Each row below holds a small network's activations on one input, seen along a few directions.
Each table varies a few parts of the input and shows all the possible inputs, shuffled.
A made-up example of a description, with smaller parts first: one of 8 places around a ring, together with either a single point or one of 9 places along a line or (one of 3 separate values, together with one of 6 places along a line).
Shared parts are said once, and a part with two or three values counts as separate values.
(in the rows, 128 means zero)

Other details of the inputs shift rows strongly along two fixed directions, in all tables alike. That doesn't count.

Rows:
row 1: [138 139 176 175 114 132 100 146 107  73 213  87  88]
row 2: [ 87  69 185  70 102 106 120 190 177 154 179  95  13]
row 3: [ 74  47  91  82 105 111 194 219 165 207  99 168 109]
row 4: [147 148 106 144 134 134 121 108 157 123 100 136 168]
row 5: [144 158 111 120 153 117  97 111 136 118 107 163 151]
row 6: [ 72  79 117  51 134 113 198 195 200 191 114 148 112]
row 7: [139 152 115  99 158 130 105 115 118 112 111 148 164]
row 8: [136 145 122 139 151 136 142 106 140 127 118 139 176]
row 9: [ 76  65 103  36 121 105 173 177 149 208  77 133  95]
row 10: [127 142 122 146 144 139 148  97 125 133 100 132 168]
row 11: [132 120  87 161 125 129 137 123 108 121 117 167 170]
row 12: [149 141 193 149 109 156 104 101  89 103 178  69  71]
row 13: [140 167 195 151  99 125  84 124 141  75 177  69  86]
row 14: [137 155 182 166 103 124  93 149 102  79 208  89  92]
row 15: [153 152 192 135 126 149 103 116 108  80 199  80  75]
row 16: [ 87  58 106  33 132 121 158 185 171 202 103 146 109]
row 17: [151 168 115 107 151 141 130 115 119 121 121 152 155]
row 18: [ 81  55 188  65  91 126 128 178 138 170 160  70  27]
row 19: [130 126  82 163 125 133 137 115 104 135 117 156 167]
row 20: [ 71  77  84  56 105  99 181 219 176 200 128 174 112]
row 21: [143 127 110 140 145 126 105  99 124 122  88 161 149]
row 22: [149 135 105 134 152 127  99 100 135 130 106 157 155]
row 23: [126 153 119 142 140 120 156  95 118 131  94 125 162]
row 24: [140 144 102 139 142 111 114  90 112 133  82 144 140]
row 25: [129 138  79 159 121 114 145 113  95 132 110 149 160]
row 26: [140 138 108 106 168 138 111 112 123 105 114 146 162]
row 27: [139 122 113 118 152 139 113 105 106 115  92 145 162]
row 28: [148 155 107 125 141 137 146  95  97 136  95 134 143]
row 29: [157 147 110 121 151 152 132 104 120 133 119 146 158]
row 30: [142 157 105 138 145 132 124 116 161 104 104 140 162]
row 31: [133 142  86 163 128 117 147 123  95 134 101 145 161]
row 32: [141 133 105 142 145 130 105  92 120 136  88 151 147]
row 33: [151 136 199 147 109 151 104 108  92  88 178  78  74]
row 34: [140 140 112 150 128 132 127 107 146 115  82 139 162]
row 35: [143 133  89 160 141 133 132 134 120 131 127 159 177]
row 36: [138 128  81 155 133 130 130 123 120 129 136 163 177]
row 37: [133 138  81 148 144 127 134 131 124 110 141 168 170]
row 38: [130 134 211 166 109 136 113 107 113  82 177  70  93]
row 39: [137 153 189 169  88 119 100 102 117  91 153  50  75]
row 40: [138 142 193 173  91 137  92 104 125  93 160  57  80]
row 41: [130 167 127 124 151 126 139 116 140 115 120 144 173]
row 42: [ 75  52 173 108  69 117 156 211 142 181 179  82  28]
Each input here is: one of 6 places along a line, together with either one of 2 separate values or one of 5 places around a ring.
- Changing only the place on the line of 6 turns row 32 into row 22. The same change can be made to row 42. Which row results? => row 35
- Changing only the place on the line of 6 turns row 5 into row 24. The same change can be made to row 7. Which row results? => row 9
- Which other rows does row 35 become when the choice among 2 separate values takes its other values? List them by row number. => row 36
- Which other rows agree with row 1 in the place on the line of 6? List them by row number. => row 2, row 6, row 15, row 26, row 30, row 37
- Which other rows does row 29 become when the place on the ring of 5 takes its other values? List them by row number. => row 4, row 8, row 16, row 22

Rows:
row 43: [104 104 160 124  99 136 151 143 145 154 148 103  95]
row 44: [121 116  75 156 132 127 151 122 112 141  88 158 161]
row 45: [122  88 148 120 114 133 140 164 148 139 171 125  95]
row 46: [119 122 151  85 122 134 137 160 141 142 157 108  83]
row 47: [112  96 149 109 108 129 151 140 122 153 135  87  89]
row 48: [135 130  87 121 150 151 145 122 138 140 118 169 173]
row 49: [ 98 105 159 110 113 135 149 152 156 136 162 107 106]
row 50: [112  78 148 135 102 124 149 145 126 149 141 106  89]
row 51: [129 142  83 156 125 122 152 137 130 144  89 159 167]
row 52: [128 150 103 104 163 119 139 115 153 126  89 158 166]
row 53: [105 120 137 135  83  98 136 165 141 152 154 110  87]
row 54: [101 114 144 127 103 112 144 179 149 128 159 113  99]
row 55: [170 174 140 209 137 157  93  42  64  66 142 104 167]
row 56: [121 152  76 135 134 101 140 141 143 129 117 167 178]
row 57: [117 133  86 145 143 126 151 138 143 124 108 166 179]
row 58: [122  95 151  93 112 131 103 154 169 133 141 115  81]
row 59: [130 143 101 114 155 135 157 124 146 131 102 146 186]
row 60: [134 148 103 118 149 122 141 104 143 146  75 155 156]
row 61: [135 115  89 124 135 127 118 100 136 141  59 148 155]
row 62: [154 165 184 214  85 115  66  88  62  57 208  55  80]
row 63: [144 154  92  96 154 132 139 120 137 132  98 169 156]
row 64: [136 131 100 127 133 129 119 108 158 142  62 152 163]
row 65: [113 103 156  84 127 119 120 146 126 145 143 118  78]
row 66: [108 130 164  85 117 115 143 152 155 128 141 107  89]
row 67: [127 126  72 152 128 121 149 129 110 142  86 155 160]
row 68: [131 140  90 113 145 132 152 106 110 148  75 141 158]
row 69: [128 157 102 103 157 131 152 125 141 130  93 148 176]
row 70: [111  93 158  91 130 123 105 148 135 148 141 114  83]
row 71: [132 132  92 115 151 121 139  96 121 146  71 151 149]
row 72: [115  84 155  91 111 126  99 149 142 139 132 115  84]
row 73: [134 140  94  98 158 137 138 122 105 143  94 158 166]
row 74: [104 103 130 113 100 101 121 171 116 144 172 127  90]
row 75: [114 128 164  99 102 118 144 141 144 147 126 104  79]
row 76: [110 109 166 110 115 119 120 140 161 153 127  99  82]
row 77: [113 115 126 116 100 104 125 176 143 140 181 127  87]
row 78: [105  89 152 104 114 140 135 152 120 149 162 117  97]
row 79: [108  94 154 107 118 118 118 132 139 154 122  97  75]
row 80: [108 101 161  97 111 120 112 152 178 126 132 104  93]
row 81: [123 132  86 160 129 128 153 130 133 143  92 162 168]
row 82: [131 128  75 141 145 135 142 140 134 131 119 178 168]
row 83: [126 140 104 111 166 124 124 117 163 130  87 154 172]
row 84: [175 181 130 210 140 141  74  82  52  51 160 127 168]
row 85: [144 138  89 111 157 145 147 126 136 139 111 156 174]
row 86: [118 105 154  93 131 128 109 153 163 142 150 114  80]
row 87: [189 201 144 177 165 146  68  55  91  49 150 123 155]
row 88: [111 125 163 102 106 127 148 148 139 152 133  93  85]
row 89: [181 177 151 228 134 148  95  58  86  62 145 114 175]
row 90: [165 173 220 196 105 148  85  80  85  60 198  39  95]
row 91: [114 113 157  79 117 121 128 149 119 142 142 118  80]
row 92: [107  94 160 124 113 123 149 162 157 131 161 114 107]
row 93: [133 142  93 110 140 124 147 100 115 144  70 151 150]
row 94: [183 182 146 184 156 156  81  61  57  59 154 109 175]
row 95: [123 116  80 139 145 131 138 137 107 135 110 177 170]
row 96: [166 170 192 206 105 140  66 113  82  41 228  73  86]
row 97: [136 106  92 133 150 135 141 128 113 140 109 175 176]
- Changing only one part turns row 48 into row 77. The same change can be made to row 43. Which row results? => row 53
- Changing only one part turns row 90 into row 88. The same change can be made to row 94. Which row results? => row 73
- What is each input in this table made of? => one of 5 places around a ring, together with one of 11 places along a line
- Which other rows does row 57 become when the place on the line of 11 takes its other values? List them by row number. => row 49, row 52, row 54, row 56, row 59, row 66, row 69, row 80, row 83, row 92
- A walk changes only the place on the line of 11. It starts at row 62 and steps to row 67. List the rest of the walk in order. => row 44, row 50, row 55, row 47, row 68, row 93, row 71, row 79, row 61

Rows:
row 98: [118  92 152 155 115 132  96 122 106 117 148  93  87]
row 99: [163 163  66 154 153 133 126  91 105 107 126 167 210]
row 100: [150 179  71 164 141 135 126 109 129  90 102 156 210]
row 101: [132 118 165 145  92 115 119 118  97 131 163  91 102]
row 102: [135 135 157 145 117 118 113 140 103 127 192  99 103]
row 103: [155 162  81 184 141 146 121  91 125 113  73 142 203]
row 104: [147 161  92 179 160 129 132  91 139 102 109 180 205]
row 105: [165 151  82 165 158 137 116  96 114 114 126 176 219]
row 106: [120 117 164 169 110 127 131 112 139 123 148  92  87]
row 107: [128 120 183 122 115 123 129 120 113 114 131  86 100]
row 108: [146 173  90 127 166 155 130  85 115 101 108 165 203]
row 109: [ 91  73  69  61 119 107 192 182 157 220 103 155 127]
row 110: [129 133 169 114 103 116  97 113 128 126 128 102  85]
row 111: [136 127 168 117 119 129  88 135 154 114 159 118  96]
row 112: [160 165  92 138 173 139 137  84 105 102  80 144 196]
row 113: [159 173 101 142 183 134 131  99 107 104  91 157 200]
row 114: [139 121 173 117 128 129  98 135 149 106 160 112  97]
row 115: [135 122 161 123 117 135  93 112 143 130 133  96  81]
row 116: [ 74  95  99  40 144 126 186 187 168 212  96 168 128]
row 117: [166 155  91 144 172 144 108  68 126 116  67 152 181]
row 118: [160 164  91 133 172 140 136  95 119  88  96 157 202]
row 119: [116 135 153 149 110 116 135 129 142 100 176 107  96]
row 120: [134 120 164 151  88 130 128 129  89 121 146 107  85]
row 121: [ 92  60  99  57 141 127 191 173 180 206  63 145 122]
row 122: [132 148 164 114 126 119  93 135 134 123 154 109  86]
row 123: [138 127 148 146 102 138 130 136  93 116 162 103  81]
row 124: [118 135 166 112 122 145 126 118 112 122 158  88  97]
row 125: [135 143 169 114 135 119 102 135 128 116 154 104  86]
row 126: [120 123 180 119 125 151 114 133 135 113 174 109 113]
row 127: [149 188  82 174 152 128 121 115 117 106  97 157 207]
row 128: [118 135 156 155 110 114 137 120 128 115 161  93  88]
row 129: [114 129 181 116 109 138 123 110 108 127 142  93 101]
row 130: [116 145 165 159 120 109 129 134 130 116 172 106  93]
row 131: [119 118 172 125 122 157 119 109 123 131 147  86  97]
row 132: [116 110 144 142 113 120 102 131  95 108 160  95  87]
row 133: [ 79  90  72  72 107 110 190 199 181 202  78 146 128]
row 134: [ 75  47  78  69 131 110 159 202 172 192 102 187 131]
row 135: [114 129 173 160  96 107 135 113 124 118 144  98  91]
row 136: [ 93  55  77  76 120 120 185 173 168 228  90 154 126]
row 137: [ 96  58  78  83 115 135 193 184 159 217  75 169 107]
row 138: [134 114 181 124 131 136 120 142 140 102 162 102 112]
row 139: [133 139 153 106 115 125  99 131 146 108 158 110  89]
row 140: [ 81  77  87  78 112 115 178 213 203 193  95 169 145]
row 141: [141 142  80 165 147 120 107  81  80 108  74 167 194]
row 142: [136 133 159 110 126 124 109 120 127 115 143  91  82]
row 143: [ 92  91  81  37 128 109 165 173 184 208  73 161 107]
row 144: [139 115 162 152 107 144 118 151 116 108 179 126  97]
row 145: [136 137 157 151 113 133 122 152  95 117 175 116  85]
row 146: [160 166  99 134 158 125 112  69 111 112  62 159 186]
row 147: [165 165  69 160 148 149 135 103  96  96 112 182 190]
row 148: [164 171  84 125 169 134 114  87 129  94  94 167 187]
row 149: [116 110 141 136 113 121 100 141 109  93 178 109  95]
row 150: [115 120 153 147 124 115  94 147  96 109 173 109  91]
row 151: [120 134 167 155  80 117 119 136 122 115 136  83 105]
- What is each input in this table made of? => one of 6 places along a line, together with either one of 4 places along a line or one of 5 separate values
- Changing only the place on the line of 6 turns row 145 into row 144. The same change can be made to row 130. Which row results? => row 104
- Changing only the place on the line of 6 turns row 132 into row 149. The same change can be made to row 123. Which row results? => row 147
- Which other rows agree with row 98 in the place on the line of 6? List them by row number. => row 103, row 106, row 115, row 117, row 121, row 131, row 136, row 137
- Which other rows does row 122 become when the place on the line of 4 takes its other values? List them by row number. => row 113, row 116, row 125
- Which other rows does row 151 become when the choice among 5 separate values takes its other values? List them by row number. => row 101, row 120, row 135, row 141
- Which other rows does row 108 become when the place on the line of 4 takes its other values? List them by row number. => row 118, row 139, row 148
